A small network was shown many inputs. Here are its activations along a few directions, one row for each input.
Each table varies a few parts of the input and shows all the possible inputs, shuffled.
A made-up example of a description, with smaller parts first: values(3) and (point or line(11) or (line(4) and ring(8))).
Shared parts are said once, and a part with two or three values counts as separate values.
In the rows, zero is written as 128.

Other details of the inputs shift rows strongly along two fixed directions, in all tables alike. That doesn't count.
To show where, the next rows are all for the same input, with only those details redrawn:
[150 115  87 134 147 158 123 108 123 106 138 118 145 164]
[155 121  79 137 144 154 147 110 114 106 141 119 153 144]
[ 86  99 154 138 114 142  24 113 147 101 117 118 109 176]
[124 112 113 139 130 147  94 111 129 104 130 120 134 156]
[124 103 117 132 138 156  67 109 139 104 128 117 125 186]
[131 127 100 146 121 137 143 115 111 103 136 123 152 114]
[133 110 104 136 139 154  98 109 130 105 132 118 135 167]

A family of inputs:
r1: [125  92 110 115 160 133 107 118 131 156 142 157 116 162]
r2: [ 86  99 154 138 114 142  24 113 147 101 117 118 109 176]
r3: [ 99 164 165 154 142  80 125 143 110 181 110 156 117  76]
r4: [100  97 143 127 103 110 138 139 110 148 126 157 119  63]
r5: [136 181 121 127 173 136 126 152 108 149 143 102 117 164]
r6: [129 120  94 123 136 147 168 171 141 114 156 122 126  95]
r7: [163 139 128 149 132 126 156 118 141 169  77 140 120 144]
r8: [179 168 125 150 180 137 120 117 119 142 128 114 136 172]
r9: [155 132 126 111 120 101 194 103 117 117 135 125 182 104]
r10: [146 135 112 146 122 129 158 107 109 110 152 127 153 114]
r11: [185 173 112 156 160  95 180 130 128 173 112 157 160 131]
r12: [142 171 114 145 150 145 205 163 127 147 130 103 101  86]
r13: [134 123 121 152  98  88 174 123 129 139 130 171 163  94]
r14: [ 80  62 149 111 131 142  30 136 152 147 103 150  90 157]
r15: [ 74 179 158 144  94 132 139 151  99 140 107  90  90  75]
r16: [133 117  79 123 164 150 155 160 147 116 163 124 122 146]
r17: [169 130 119  91 166 141 136 120 123 164 125 156  94 145]
r18: [110 181 185 145 121  55 131 124 124 144  92 122 163  84]
r19: [119  95 119 101 143 122  77 102 155 114 105 113 154 191]
r20: [174 118 117 124 144 159 134 100 122 110 154 120 138 171]
r21: [104  66 159 128 103 124  34 130 177 132  89 159 115 177]
r22: [179 151 140 113 136 149 127 106 120 117 127 124 110 149]
r23: [127  86 159  88 123 126  58 103 160 117 105 106 133 187]
r24: [148 164 125  89 141 154 134 139 111 126 145 112  93 153]
r25: [ 65 137 132 122  80 131 123 159 105 108 136 108 125  67]
r26: [100 138  84 120 125 143 150 148 102 112 152 110 136 118]
r27: [156 114  97 125 132 166 129 114 121 106 133 113 146 137]
r28: [ 86 158 196 142  83  82 125 113 128 138  59 103 132  70]
r29: [ 96 190 174 160 134  84 140 178 139 144 142 123 106  72]
r30: [133 132  86 107 152 156 137 133 114 121 170 108 127 176]
r31: [147 138 147 141 149 173  79 104 137 137  91  91  87 189]
r32: [133 101  69 129 157 129 178 130 107 150 135 161 145 106]
r33: [125 108 142 111 152 151  92 151 171 118 169 121  88 183]
r34: [ 56 135 175 148  89  90 113 165 150 113 157 134 102  70]
r35: [144 127 104 122 128 136 195 165 130 118 168 121 125  82]
r36: [108 135 189  99 136 138  45 157 178 124 135 124  47 169]
r37: [105 159 207 109  77  68 119 115 128 118  90 133 131  70]
r38: [ 66 142 183 156  99 101 118 138 115 176  77 141  83  53]
r39: [175 113 106 121 132 163 143 108 115 109 145 111 140 144]
r40: [ 94 115 187 152  61  76 123 130 140 132 115 173 136  79]
r41: [ 65 107 185 136  87  90 107 135 119 146 128 167 108  63]
r42: [157  90  84 134 142 128 134 121 148 138 116 164 153 176]
r43: [163 103 114 134 101 111 179 128 128 138 123 161 156 102]
r44: [145 121  90  93 142 173 137 140 112 119 161  97 118 164]
r45: [146 122  97 108 118 114 182 114 120 114 112 116 190  90]
r46: [199 152 115 114 127 116 190 119 131 148 117 166 135 123]
r47: [123 148 113 116 116 137 178 141  96 116 170 115 134 105]
r48: [155 129 101 112 137 102 183  99 121 121 134 123 187 127]
Q: What do these inputs look like to the network?
A: ring(6) and (values(3) or ring(5))
Q: The inputs of r9 and r33 match in every part but the ring(6) part. If r37 is changed in the same way as r9 into r33, which row does it become?
A: r36
Q: The inputs of r48 and r1 match in every part but the ring(6) part. If r23 is changed in the same way as r48 into r1, which row does it become?
A: r4
Q: Which other rows does r28 become when the ring(6) part takes its other values? List them by row number.
A: r7, r12, r15, r31, r38
Q: List by row number the other rows that have the ring(6) part in common with r13.
A: r7, r11, r21, r40, r42, r43, r46
Q: Which other rows does r30 become when the ring(5) part takes its other values? List them by row number.
A: r25, r26, r44, r47
Q: Which other rows does r15 become when the values(3) part takes its other values? List them by row number.
A: r5, r24
Q: Which other rows does r22 become when the values(3) part takes its other values? List them by row number.
A: r8, r31

A family of inputs:
r49: [136 136 129 119 132 134 139 131 124 132 132 125 118 124]
r50: [142 130 131 119 126 126 138 121 126 130 124 131 131 128]
r51: [126 123 114 126 124 132 132 128 126 109 143 122 142 128]
r52: [ 57 133 190 156  74  81  92 145 132 123 117 145 117  65]
r53: [134 127 125 123 133 121 139 135 135 129 136 132 131 128]
r54: [129 113 115 126 120 136 133 118 123 112 133 124 143 125]
r55: [133 129 120 132 133 126 133 120 122 135 118 129 138 128]
r56: [127 135 119 132 138 133 135 131 119 136 125 124 126 125]
r57: [116 112 157 116 148 155  34 123 158 131 111 112  84 209]
r58: [137 119 124 122 127 126 139 126 132 132 124 136 133 126]
r59: [129 137 122 134 139 123 134 129 125 132 129 126 137 130]
r60: [130 126 118 133 134 135 136 134 124 136 133 135 122 123]
r61: [138 144 130 133 134 125 136 127 129 128 129 121 133 131]
r62: [142 135 128 131 128 128 136 119 125 130 117 125 134 129]
r63: [135 120 119 133 129 127 135 123 127 133 125 140 134 127]
r64: [132 125 121 122 132 133 140 136 130 134 132 131 121 123]
r65: [123 121 112 126 122 142 134 129 120 115 140 120 130 125]
r66: [139 138 132 120 132 123 139 130 129 127 136 126 129 130]
Q: The inputs of r54 and r65 match in every part but one. If r58 is changed in the same way as r54 into r65, which row does it become?
A: r64
Q: What do these inputs look like to the network?
A: values(3) and (point or ring(5))
Q: Which other rows does r61 become when the values(3) part takes its other values? List them by row number.
A: r57, r62
Q: Which other rows does r49 become when the values(3) part takes its other values? List them by row number.
A: r50, r66

A family of inputs:
r67: [ 79 131 179 125  80  92  79 136 141 102 137 145 123 132]
r68: [ 91 141 145 120  82  71 175 135 113  86 157 137 168  37]
r69: [104 148 189 107 135  88  93 132 149 148 123 137 102 152]
r70: [191  66  56  80 168 175 160 120 129 121 161 130 148 169]
r71: [160 150 133 102 167 119 104 133 155 137 128 140 116 186]
r72: [ 88 137 141 138 134 111  69 144 146 150 116 147 104 136]
r73: [150 171 103 139  73 125 236 129  71 112 152 119 167  33]
r74: [ 88 125 167 153 112 147  69 120 111 117 115 125  89 114]
r75: [ 71 127 128 132  78 120 161 132  77  93 133 114 149  18]
r76: [116  79 159 137  93 108  30  70 147 121  65 143 160 202]
r77: [114  95 165 156 118 129  82 139 165 128 123 147 104 135]
r78: [ 97  86 149 136  93 127  85 149 157 121 123 140 120 145]
r79: [182 150 121 100 161 164 102 122 134 142 118 104 100 184]
r80: [133  89  78 105 175 187  96 121 138  95 135  81 133 203]
r81: [ 57 114 119 151  67  98 166 143 119 101 135 125 151  17]
r82: [199 110  85 104 200 155 177 136 152 173 133 127 129 195]
r83: [188 146  54 115 145 155 241 123 109  96 165  85 188  98]
r84: [ 96 165 195 127 125  96  80 135 135 149 124 105 103 136]
r85: [114 143 146 121  60 104 180 132 102 105 137 151 139  57]
r86: [176 160  70 122 205 159 149 134 110 144 131 116 140 175]
r87: [ 77 119 154 166 116 114  65 128 140 128 138 150 102 124]
r88: [129 157 100 137 117 106 244 136  79 168 131 147 136  24]
r89: [115 174 103 151 129  83 237 144  88 166 144 149 156  31]
r90: [ 83 116 172 107  80 132  73 120 128  93 132  99 120 101]
r91: [107 144 190 108  98 103  84 137 144 131  98 147  87 110]
r92: [ 75  97 133 133  79 136  81 130 122 125 126 143 101 122]
r93: [102 149 187 125 103  95  92 147 166 125  95 133  97 117]
r94: [146 197 128 177 102  93 225 129  84 116 163 126 166  20]
r95: [164 132  97 104 187 183  93 125 121 144 107 112  97 198]
r96: [ 97 133 164 138  83 134  80 135 145 103 123  97 118 146]
r97: [ 77 150 167 150 117 120  77 153 136 128  84 109  97 110]
r98: [175 153  76 112 217 156 164 125 103 160 141 105 133 193]
r99: [175 160 118 111 181 145  90 130 146 141 132 103 116 206]
r100: [195 108  95  91 186 155 173 128 125 178 135 143 120 170]
r101: [ 72 113 160 173  98 122  78 133 152 123 117 138  93 107]
r102: [136 109  86 126 155 185 101 129 130 110 128  96 124 214]
r103: [123 144 113 124  83  92 240 138 113  85 148 126 178  17]
r104: [169  79  34  88 169 186 156 108 119 121 161 120 140 170]
r105: [161 144 146  94 158 152 108 116 128 157 122  97  92 183]
r106: [164 127 146  76 166 142 117 113 143 156 122 131  90 196]
r107: [ 94 155  89 167  77  89 227 146  79 123 159 156 176  16]
r108: [ 68 102 131 149  84 129  87 141 144 117 122 131 112 130]
r109: [191 149  69 116 159 161 164 119 114 117 170 105 162 191]
r110: [146 197 133 147 111  93 248 142  99 146 128 100 150  32]
r111: [126 104 175 170  98  92  72  67 138 127  67 155 161 133]
r112: [135 117 106 118 175 152 123 129 154 169 118 119 100 188]
r113: [105 170 179 131  95  72 193 146 129 141 111 133 123  52]
r114: [166 121  59 113 154 191 163 119  87 118 143 114 141 170]
r115: [160  98 123 138 170 142  92 127 152 136 153 154 121 187]
r116: [154 127 100 141 194 172  89 115 124 122 146 115 117 210]
r117: [ 87 158 131 164  94  96 166 157 127 143 102 144 126  35]
r118: [130 106 173 134 124  98  29  79 161 151  39 149 147 186]
r119: [ 63 141 127 145  94  97 155 139  85  91 147 113 167  31]
r120: [ 85 136 174 119 131 133  83 130 110 153  98 113  83 129]
r121: [161  92  31 102 187 163 151 115 127 118 176 120 158 183]
r122: [195 133 100 128 162 150 173 117 148 114 146 130 127 168]
r123: [ 78  79 154 118 107 101  69 144 148 108 147 139 137 118]
r124: [214 120  65 137 155 154 240 123  98 141 160 162 154  91]
r125: [ 74 126 140 142 114 132  68 136 114 109 132 117 125 154]
r126: [116 125 184 129  99 120  90 116 139 113 126 149  89 119]
r127: [205 143  63 131 167 135 241 153 128 154 131 145 162 100]
r128: [157 118  99 145 184 187  99 118 138 118 127 102 108 207]
r129: [140  99 106 135 148 170  94 110 133 137 137 144  92 167]
r130: [ 93  84 159 124  78 127  78 142 133 126 126 154 109 124]
r131: [119 138 182 142 102 141  72 114 130 117 127 116  91 126]
r132: [194 128  81 115 193 136 154 145 140 159 141 152 144 171]
r133: [ 84 123 192 130 124  83  86 150 146 166 121 152 109 118]
r134: [ 74 130 171 121  95 109  68 128 135  91 147  99 139 112]
r135: [156  86  95 112 157 148  97 135 146 131 157 145 137 215]
r136: [103 118 197 143 101  66  77  78 137 165  44 145 153 129]
r137: [ 98 146 193 165  92 122  77 129 149 107 120 104 100 113]
r138: [214 139  62 116 161 140 243 143 102 160 137 158 154  87]
r139: [106  62 158 119 104 103  24  61 153 104  70 127 167 182]
r140: [ 78 127 159 133 101 118  71 140 135 149  97 149  83  99]
r141: [191 101  69  67 158 166 175 106 126 100 161 124 148 166]
r142: [215 189  69 131 161 141 241 138 114 137 134  97 156 106]
r143: [ 80 171 158 157 107  98 177 150 101 145 102 108 124  43]
r144: [136  63 103 103 144 150 105 136 164 109 143 120 137 169]
r145: [108 146 145 137  68  99 181 143 126  98 132 139 147  70]
r146: [107 139 183 142 114  98  85 124 147 110 140 150 108 130]
Q: The inputs of r109 and r99 match in every part but one. If r145 is changed in the same way as r109 into r99, which row does it become?
A: r93
Q: The inputs of r105 and r90 match in every part but one. If r112 is changed in the same way as r105 into r90, which row does it become?
A: r81
Q: What do these inputs look like to the network?
A: line(5) and (point or (values(3) and ring(5)))
Q: Which other rows does r73 become when the values(3) part takes its other values? List them by row number.
A: r96, r109
